These are the activations of a small network on made-up records, seen along a few directions, one row for each record.
Each row is followed by the record's values for the fields Bov, Ter, Nuzak, Nup, Mapo, Veni, Vuk.
Not every record has every field; a missing one is left out.
The largest differences between rows may come from other fields.
In the rows, 500 means zero.
Strong random noise was added to every row along 3 fixed directions; ignore it. To show where, here is one row again and again, with new noise each time:
467  523  335  300  540  578  562  351  426  535  457  625  601  501  427  425  288  264  568  579  467  632  596
421  528  461  447  485  469  638  311  464  533  456  414  704  482  595  417  468  380  607  580  574  690  507
453  532  443  375  515  531  546  327  410  548  432  478  585  485  486  458  399  349  594  587  503  695  469
232  704  502  673  537  578  475  363  327  189  483  355  507  303  509  730  719  445  558  634  369  914  337
509  499  394  274  529  558  531  333  411  614  422  567  564  525  426  412  284  295  588  579  492  637  518

558  452  469  267  522  500  574  478  457  729  496  572  538  582  498  356  228  342  466  517  544  489  590 | (Bov l2; Ter e1; Nuzak n2; Nup s1; Vuk k3)
505  435  359  587  481  547  552  466  531  329  552  651  625  499  447  491  441  443  501  579  409  395  610 | (Bov l1; Nuzak n1; Nup s2; Mapo w2; Veni z3; Vuk k2)
451  455  496  390  521  529  404  384  433  633  347  446  519  539  409  438  434  446  617  469  429  574  269 | (Bov l1; Ter e1; Nuzak n1; Nup s1; Vuk k2)
285  505  449  599  525  507  487  519  500  311  530  453  569  436  516  566  632  501  505  504  467  507  491 | (Bov l1; Ter e1; Nuzak n1; Nup s1; Vuk k1)
674  405  638  382  541  438  351  453  464  726  333  446  442  656  523  417  439  585  505  347  602  498  360 | (Bov l1; Ter e3; Nuzak n1; Nup s2; Mapo w3; Veni z4; Vuk k1)
420  584  637  671  568  575  147  632  503  365  459  476  244  432  397  721  794  656  408  466  297  515  191 | (Bov l1; Ter e4; Nuzak n1; Nup s1; Vuk k1)
512  458  359  518  441  420  782  491  645  307  648  576  707  489  599  456  500  497  503  565  582  352  844 | (Bov l1; Ter e3; Nuzak n1; Nup s2; Mapo w2; Veni z1; Vuk k2)
397  517  439  466  519  553  368  395  425  482  353  482  445  514  380  525  493  440  626  529  398  548  260 | (Bov l1; Ter e1; Nuzak n1; Nup s1; Vuk k2)
632  445  585  494  440  388  542  574  435  516  497  522  431  540  569  534  556  567  509  483  537  449  524 | (Bov l1; Ter e3; Nuzak n1; Nup s2; Mapo w2; Veni z2; Vuk k1)
385  548  283  621  442  574  878  538  434  173  731  662  727  355  565  637  359  368  417  577  457  503  911 | (Bov l1; Ter e1; Nuzak n2; Nup s2; Mapo w2; Veni z3; Vuk k1)
644  450  597  421  412  413  668  308  476  671  510  257  514  527  662  428  449  583  628  589  620  621  456 | (Bov l1; Ter e3; Nuzak n2; Nup s2; Mapo w2; Veni z1; Vuk k2)
515  499  537  479  495  547  318  606  541  580  449  630  283  510  310  533  418  506  479  497  453  373  516 | (Bov l2; Ter e2; Nuzak n2; Nup s1; Vuk k3)
377  528  443  450  509  600  346  508  472  415  480  590  451  556  359  507  428  452  476  509  361  482  458 | (Bov l1; Ter e1; Nuzak n1; Nup s1; Vuk k3)
307  497  328  586  473  434  675  409  609  375  479  450  807  504  629  382  559  444  587  509  574  447  583 | (Bov l1; Ter e1; Nuzak n1; Nup s1; Vuk k2)
367  578  544  756  486  591  273  411  504  185  437  363  202  406  331  827  714  688  605  661  285  636  198 | (Bov l1; Ter e4; Nuzak n1; Nup s2; Mapo w2; Veni z1; Vuk k2)
411  514  499  539  432  487  598  561  561  440  544  596  599  513  504  412  568  484  475  465  470  392  630 | (Bov l1; Ter e1; Nuzak n1; Nup s1; Vuk k3)
333  588  601  645  516  470  413  465  515  509  479  406  602  443  608  453  654  532  480  480  522  699  404 | (Bov l2; Ter e2; Nuzak n2; Nup s1; Vuk k3)
528  542  753  549  566  454  338  543  430  555  468  289  340  377  516  700  787  745  447  435  475  636  216 | (Bov l1; Ter e3; Nuzak n1; Nup s1; Vuk k2)
411  536  445  627  426  584  645  411  443  267  506  462  427  456  522  653  448  420  563  584  512  521  534 | (Bov l1; Ter e1; Nuzak n2; Nup s2; Mapo w3; Veni z4; Vuk k1)
844  338  838  285  367  311  500  381  393  878  378  187  224  646  507  554  419  733  627  570  667  481  173 | (Bov l1; Ter e3; Nuzak n1; Nup s2; Mapo w2; Veni z1; Vuk k1)
514  487  546  388  499  589  424  518  396  443  508  555  280  498  286  712  409  485  517  568  410  400  448 | (Bov l1; Ter e1; Nuzak n1; Nup s1; Vuk k1)
697  408  618  369  482  607  217  356  365  722  346  453  161  570  373  543  343  534  654  600  444  640  161 | (Bov l1; Ter e4; Nuzak n2; Nup s2; Mapo w2; Veni z2; Vuk k2)
300  555  383  544  552  521  535  357  491  492  475  535  793  470  579  335  465  363  540  512  509  685  528 | (Bov l2; Ter e1; Nuzak n2; Nup s1; Vuk k2)
430  488  547  497  509  361  546  435  604  585  484  384  741  492  689  406  652  574  547  368  590  590  504 | (Bov l1; Ter e3; Nuzak n1; Nup s1; Vuk k2)
589  459  685  481  440  408  459  611  574  680  471  414  447  506  524  389  513  597  397  445  641  392  440 | (Bov l2; Ter e2; Nuzak n2; Nup s1; Vuk k3)
451  521  557  625  542  511  374  520  439  524  469  367  481  440  444  558  701  553  521  449  477  698  256 | (Bov l3; Vuk k2)
822  406  526  134  469  535  357  463  432  740  414  655  141  695  253  522  168  513  531  572  448  354  448 | (Bov l1; Ter e3; Nuzak n1; Nup s2; Mapo w2; Veni z1; Vuk k1)
413  565  457  546  581  559  449  558  553  409  567  650  555  444  522  591  477  391  459  482  416  567  600 | (Bov l2; Ter e4; Nuzak n2; Nup s1; Vuk k1)
428  392  453  429  474  486  463  418  563  607  416  510  528  560  421  389  454  450  619  496  485  424  442 | (Bov l1; Ter e1; Nuzak n1; Nup s1; Vuk k2)
558  500  440  527  512  562  407  472  464  474  506  490  413  538  336  595  492  481  569  570  482  472  386 | (Bov l3; Vuk k2)
551  462  753  504  513  438  374  398  437  758  386  253  404  438  496  464  598  578  571  510  541  656  154 | (Bov l2; Ter e2; Nuzak n2; Nup s1; Vuk k2)
462  644  377  396  627  586  462  595  421  368  591  710  470  420  491  598  410  328  336  464  333  659  644 | (Bov l2; Ter e3; Nuzak n2; Nup s1; Vuk k1)
532  588  392  436  484  567  648  530  493  345  649  613  422  450  487  560  376  498  422  581  440  508  735 | (Bov l1; Ter e3; Nuzak n2; Nup s2; Mapo w3; Veni z1; Vuk k3)
589  500  271  294  441  578  873  500  433  384  660  698  528  493  477  486  181  309  461  633  523  372  902 | (Bov l1; Ter e1; Nuzak n2; Nup s2; Mapo w2; Veni z1; Vuk k1)
714  363  742  476  266  405  567  221  499  763  398  154  343  639  557  400  420  629  797  739  704  426  210 | (Bov l1; Ter e2; Nuzak n2; Nup s2; Mapo w2; Veni z1; Vuk k2)
525  444  604  601  476  440  507  634  477  402  572  429  459  480  564  624  591  653  373  485  454  516  483 | (Bov l1; Ter e3; Nuzak n1; Nup s2; Mapo w2; Veni z3; Vuk k3)
422  525  454  589  412  540  593  398  427  215  523  473  310  472  376  724  521  513  607  714  421  480  474 | (Bov l1; Ter e1; Nuzak n1; Nup s2; Mapo w2; Veni z1; Vuk k1)
524  478  529  437  516  441  408  511  537  580  438  445  401  469  464  521  590  574  515  429  466  496  410 | (Bov l1; Ter e3; Nuzak n1; Nup s1; Vuk k2)
741  508  455  229  496  603  523  605  373  547  570  637  135  491  298  575  218  464  410  559  378  415  609 | (Bov l1; Ter e3; Nuzak n2; Nup s2; Mapo w2; Veni z1; Vuk k3)
545  519  600  343  625  563  86  513  362  641  333  399  285  477  329  556  537  579  448  384  345  661  122 | (Bov l1; Ter e3; Nuzak n1; Nup s1; Vuk k2)

Which values does each new row have?
565  451  476  462  369  539  389  411  562  466  446  590  259  671  294  512  334  545  623  664  446  311  448 | (Bov l1; Ter e2; Nuzak n1; Nup s2; Mapo w2; Veni z1; Vuk k3)
648  403  512  209  557  520  425  420  397  846  389  487  421  561  376  265  274  389  499  500  538  492  403 | (Bov l2; Ter e1; Nuzak n2; Nup s1; Vuk k2)
401  523  500  644  516  469  518  455  540  497  517  374  735  466  584  464  686  524  554  443  579  711  420 | (Bov l3; Vuk k2)
533  596  502  472  513  610  413  373  322  402  496  364  279  429  441  636  488  531  538  638  343  742  325 | (Bov l1; Ter e3; Nuzak n2; Nup s2; Mapo w2; Veni z1; Vuk k2)
468  529  504  559  491  459  490  536  552  614  526  459  635  578  538  421  578  550  467  391  560  613  531 | (Bov l3; Vuk k3)
407  513  440  521  585  604  148  653  544  468  409  623  315  489  300  592  494  534  412  387  264  464  314 | (Bov l1; Ter e4; Nuzak n1; Nup s1; Vuk k3)
442  636  624  585  580  451  511  624  415  467  543  375  510  333  627  561  697  534  331  380  412  760  412 | (Bov l2; Ter e3; Nuzak n2; Nup s1; Vuk k3)
706  466  549  340  510  408  680  567  515  628  606  573  464  495  576  498  386  438  406  502  604  348  666 | (Bov l2; Ter e3; Nuzak n2; Nup s1; Vuk k1)
538  568  442  520  525  630  308  606  352  352  530  598  170  503  232  764  516  450  493  572  347  523  359 | (Bov l3; Vuk k1)
392  576  275  587  566  615  395  552  511  350  542  641  504  475  326  537  567  401  476  481  370  571  557 | (Bov l3; Vuk k2)
355  538  513  569  516  482  587  365  469  522  502  418  718  436  602  401  532  422  545  538  524  692  467 | (Bov l2; Ter e1; Nuzak n2; Nup s1; Vuk k2)
492  545  479  479  462  426  845  473  476  462  587  469  668  474  653  489  463  386  507  567  615  472  701 | (Bov l2; Ter e1; Nuzak n2; Nup s1; Vuk k1)
499  503  413  332  599  573  350  547  494  481  494  637  417  463  350  589  425  444  465  403  339  518  529 | (Bov l1; Ter e3; Nuzak n1; Nup s1; Vuk k2)
484  505  360  533  397  589  676  315  562  319  595  548  510  472  446  510  347  419  660  711  484  452  688 | (Bov l1; Ter e2; Nuzak n2; Nup s2; Mapo w2; Veni z1; Vuk k2)
329  620  253  708  541  601  517  494  542  152  609  595  629  451  438  609  622  388  547  575  419  534  634 | (Bov l3; Vuk k2)
335  537  420  575  465  551  497  360  530  332  478  512  597  495  446  516  569  445  626  599  451  482  470 | (Bov l1; Ter e1; Nuzak n1; Nup s1; Vuk k2)
501  455  571  383  499  520  332  519  474  671  400  489  458  588  399  351  458  544  466  437  495  448  374 | (Bov l1; Ter e1; Nuzak n1; Nup s1; Vuk k3)
434  543  451  426  514  623  327  302  296  408  358  422  271  490  280  650  461  513  596  659  344  733  235 | (Bov l1; Ter e1; Nuzak n1; Nup s2; Mapo w2; Veni z1; Vuk k2)
432  535  382  533  529  455  526  523  619  438  494  628  725  485  590  357  619  431  508  388  478  422  584 | (Bov l1; Ter e3; Nuzak n1; Nup s1; Vuk k2)
732  418  706  298  559  349  631  688  502  860  599  502  534  499  655  399  437  537  293  329  670  418  663 | (Bov l2; Ter e3; Nuzak n2; Nup s1; Vuk k3)
